These are the activations of a small neural network, seen along a few directions. Each row is one input.
In each table, some parts of the input vary, and every possible input appears once, in random order.
A made-up example of a description, with smaller parts first: line(4) and (point or line(9) or (values(3) and ring(5))).
Shared parts are said once, and a part with two or three values counts as separate values.
In the rows, zero is written as 128.

Other details of the inputs vary at random and push rows far along three fixed directions, the same in every table; ignore that.

Rows:
R1: 106 144 166 143 183 137 135 108 180 174 126  87 193 148
R2: 122 161 130 122 182 124 136 121 183 162 157  92 188 168
R3: 178 101 151  64 155 138 104 152 170  91 134 157  95 124
R4: 128 136 198 151 144  92  90 178 131 147 137  61 133 149
R5: 177  91 153  52 165 136 103 164 189  83 126 157 102 123
R6: 119 133  56 105 112 166 162  92 123 120 125 178 129 108
R7: 102 115  82 141 107 168 159  67 103 127  92 178 136  99
R8: 116 125  56 105 113 155 172  92 131 113 128 179 130 113
R9: 159 100 182 115 121 100  94 177 121  95 119 125  78 127
R10: 158 101 181 112 126 105  83 174 116  96 118 126  80 125
R11: 111 135  54 115  98 153 173  86 114 120 124 175 123 112
R12: 118 148 102 131 131 137 151 114 139 151 145 117 151 135
R13: 115 141 170 190 108  93 106 158  85 154 137  68 124 140
R14: 161 107 180 112 123 106  82 171 126 100 116 124  76 116
R15: 116 129 169 217  55  74  93 163  20 125 109  89  75 116
R16: 115 124  47 120 102 161 176  91 114 120 133 174 133 106
R17: 163 101 177 111 124 101  80 173 121  92 117 123  85 120
R18: 120 160 130 123 179 125 143 127 187 163 157  90 188 163
R19: 177  94 161  55 173 139 106 160 182  87 132 166  97 127
R20: 125 131  57 105 110 160 164  85 121 117 133 178 126 121
R21: 171  82 179  79 163 145 103 130 175  96 103 174 114 116
R22: 134 123 147 146  94 103 113 149  93 117 116 121  87 111
R23: 135 118 136 163  86 105 112 145  79 112 124 119  95 117
R24: 114 112  88 132 108 162 167  70 118 124 101 187 142 107
R25: 165 101 177 121 124 100  96 177 126  96 121 125  84 113
R26: 116 107  99 134 108 154 159  77 110 114  92 180 121 103
R27: 113 136  53 119  98 156 177  91 111 124 124 174 127 105
R28:  94 165 156 182 137  99 126 140 120 180 146  57 164 156
R29: 164  88 210 135 127 105  82 145 121 102  94 139  93 121
R30: 101 134  77 163  76 129 139 101  61 124 117 145 115 105
R31: 117 132  57 104 110 165 171  95 125 120 127 177 130 104
R32: 173  92 162  55 167 132 117 161 189  86 132 164  91 130
R33: 115 144 101 126 134 129 149 116 142 140 138 119 158 141
R34: 112 109  88 133 109 164 170  73 118 127 100 186 143 100
R35: 109 161 130 127 171 124 139 120 166 167 153  88 183 174
R36: 107 141  80 157  69 123 142 100  61 124 114 143 110 117
R37: 156 101 183 116 128 105  83 171 117  97 120 128  76 123
R38: 116 123  56 107 118 171 164  89 117 119 135 181 131 118
R39: 104 138  77 157  67 128 153 107  66 128 114 141 112 105
R40: 113 128 167 217  57  83  82 164  17 128 106  89  78 110
R41: 118 126  51 108 116 166 164  93 125 116 127 180 136 107
R42: 134 126 146 144  97 106  99 143  86 115 116 122  89 115
R43: 110 142 103 136 138 148 141 115 132 151 145 120 155 140
R44: 116 161 136 124 184 127 139 122 178 167 158  93 184 173
R45: 101 165 151 184 137 105 125 136 118 178 154  56 168 165
R46: 129 129 139 155  86  99 107 135  75 116 115 123  87 120
R47: 169  90 155  69 156 143 115 163 172  91 136 157  96 120
R48: 167 110 179 114 122 101  95 171 128  97 120 126  78 121
R49:  93 119 110 193  66 138 142  88  52 137  90 149 129  92
R50: 166  79 178  80 166 141 121 133 181  95  99 167 105 111
R51:  91 132  80 166  73 137 152 108  60 130 118 146 113 102
R52: 121 168 133 116 181 132 131 121 181 168 156  90 185 162
R53: 120 126  53 100 114 154 165  89 125 110 126 179 134 120
R54:  97 168 160 182 140  94 115 134 115 176 146  57 163 168
R55: 113 113 195 230  57  83  75 134  10 125  74  96  79 100
R56: 142 122 191 179  95  76  68 176  66 116 116  85  87 120
R57: 120 163 134 112 173 124 140 126 187 164 153  86 181 167
R58: 159 112 127  95 121 127 120 134 129  93 120 164  88 118
R59: 110 161 124 132 171 132 143 126 174 168 156  87 192 151
R60: 107 171 148 177 134 103 123 132 125 178 152  55 167 162
R61: 116 161 133 110 174 132 138 130 187 166 153  85 184 157
R62: 111 123  57 102 115 167 164  96 121 118 124 178 132 116
R63: 102 163 149 175 135  96 123 142 126 173 143  53 172 154
R64: 119 124  58 109 116 164 168  87 118 117 135 181 128 125
R65: 115 165 125 131 167 137 132 121 170 174 157  83 183 160
R66: 178  98 156  48 162 138 103 161 189  88 125 157  96 124
R67: 108 166 146 180 140 100 116 129 121 173 153  57 173 166
R68: 115 156 130 117 183 133 132 126 189 164 154  90 187 158
R69: 114 157 121 134 171 137 133 122 171 169 159  85 189 158
R70: 104 173 152 168 136 100 109 134 119 175 142  54 167 160
R71: 112 162 126 128 173 121 137 115 174 164 155  90 185 166
R72: 104 161 130 134 172 136 145 128 168 173 156  88 187 156
R73:  96 132  78 163  70 130 156 109  60 129 116 143 114 109
R74: 136 124 196 174  87  78  75 180  73 121 113  81  77 114
R75: 174  90 150  70 154 139 112 162 175  88 136 154 101 115
R76:  96 119 109 194  68 139 133  85  51 137  87 150 127  97
R77: 117 144  98 132 139 141 138 110 134 144 147 120 159 138
R78: 170  94 156  70 158 134 122 163 174  91 130 162  95 121
R79: 163  94 154  67 160 139 108 158 172  92 127 161  94 123
R80: 177  90 158  56 166 129 116 164 193  85 130 159  97 118
R81: 108 126  47 111 101 161 172  94 115 116 124 173 137 103
R82: 124 140  85  94 150 164 161 106 171 140 150 142 159 131
R83: 176  80 184  68 177 140 109 128 190  88 101 172 104 125
R84: 123 119 137 159  87 107 111 148  80 114 116 120  96 104
Each input here is: ring(6) and (values(2) or (values(3) and line(4))).
Q: Changing only the ring(6) part turns R83 into R55. The same change can be made to R36. Which row results?
A: R70
Q: Changing only the ring(6) part turns R64 into R45. The same change can be made to R53. Which row results?
A: R33
Q: Changing only the ring(6) part turns R79 into R32. The same change can be made to R62. Which row results?
A: R9
Q: Change only the values(3) part in R72. List by row number the other rows that result.
A: R31, R59
Q: Change only the values(2) part in R34. List by row number the other rows that result.
A: R50
Q: Change only the values(3) part in R16. List by row number the other rows that result.
A: R12, R13

Rows:
R85: 110 170  95 178 129 118 170  90 125 169 165 102 173 154
R86: 138  92  79  68 126 174 124 112 113  84 126 210  86 128
R87: 137  76 139  82 177 186 161  64 192 107  87 224 147 101
R88:  88 149  40 148 129 141 211  89 143 151 151 140 189 127
R89: 149 129  55 100  95 154 145  70 123  98 115 194 115  94
R90: 156 100 159  98 151 130  73 163 118  87 133 158  76 130
R91: 100 171 132 153 109  94 101 108  84 155 114  85 136 162
R92:  81 161 112 169 115 125 176 126 118 165 147 101 141 123
R93: 121 126 184 192  94  62 117 181  88 134 131  68 125 140
R94:  96 152 112 143 172 147 144 132 164 180 163  76 224 158
R95: 152 142 168 106 210 144 102 141 216 174 181  69 199 188
R96:  70 176  59 155  75 144 168  89  92 173 106 112 152 110
R97: 191  99 210 130 154 113  49 187 140 104 147 100  96 132
R98:  92 164 149 223  63  68  98 142  56 159 103  36 150 128
R99: 131  72 164 131 121 155 140  84 120 109  64 195 116 101
R100: 152 120 210 126 146  70  88 176 128 117 135  93  85 181
R101: 137 102 185 149  74  92 118 192  84 108 112 119  47 108
R102: 129 102  99  78 130 187 144 143 147 113 131 165 110 103
R103: 124 100 119 130  97 154 116 160  82 109 119 155  74  73
R104:  94 157  47 154  64 128 137  68  37 113  96 167 100 108
R105: 148  87 167 148 116 108  80 186  92  97 126 114  97  92
R106:  93 182 115 140 189 114 160 102 162 175 167  90 183 193
R107: 183 135 158  54 179 134 108 126 223 123 141 126 158 157
R108: 175 113 169 118 136 104 123 151 149 115 144 118 108 157
R109: 163 119 115  49 194 139 132 130 234 104 128 142 158 117
R110: 120 131  88 106  84 143 142 118 101 107  95 167  83  65
Q: Changing only one part turns R101 into R92. The same change can be made to R98. Which row results?
A: R109
Q: Describe the family of inputs behind these rows.
A: values(2) and (point or (values(3) and line(4)))
Q: Change only the values(2) part in R97. List by row number the other rows that result.
A: R95
Q: Start at R103 and move only the line(4) part, one step at a time. The first step leads to R105. Which rows follow, in order?
A: R97, R90
Q: Change only the line(4) part in R110. List by row number the other rows that result.
A: R89, R104, R109
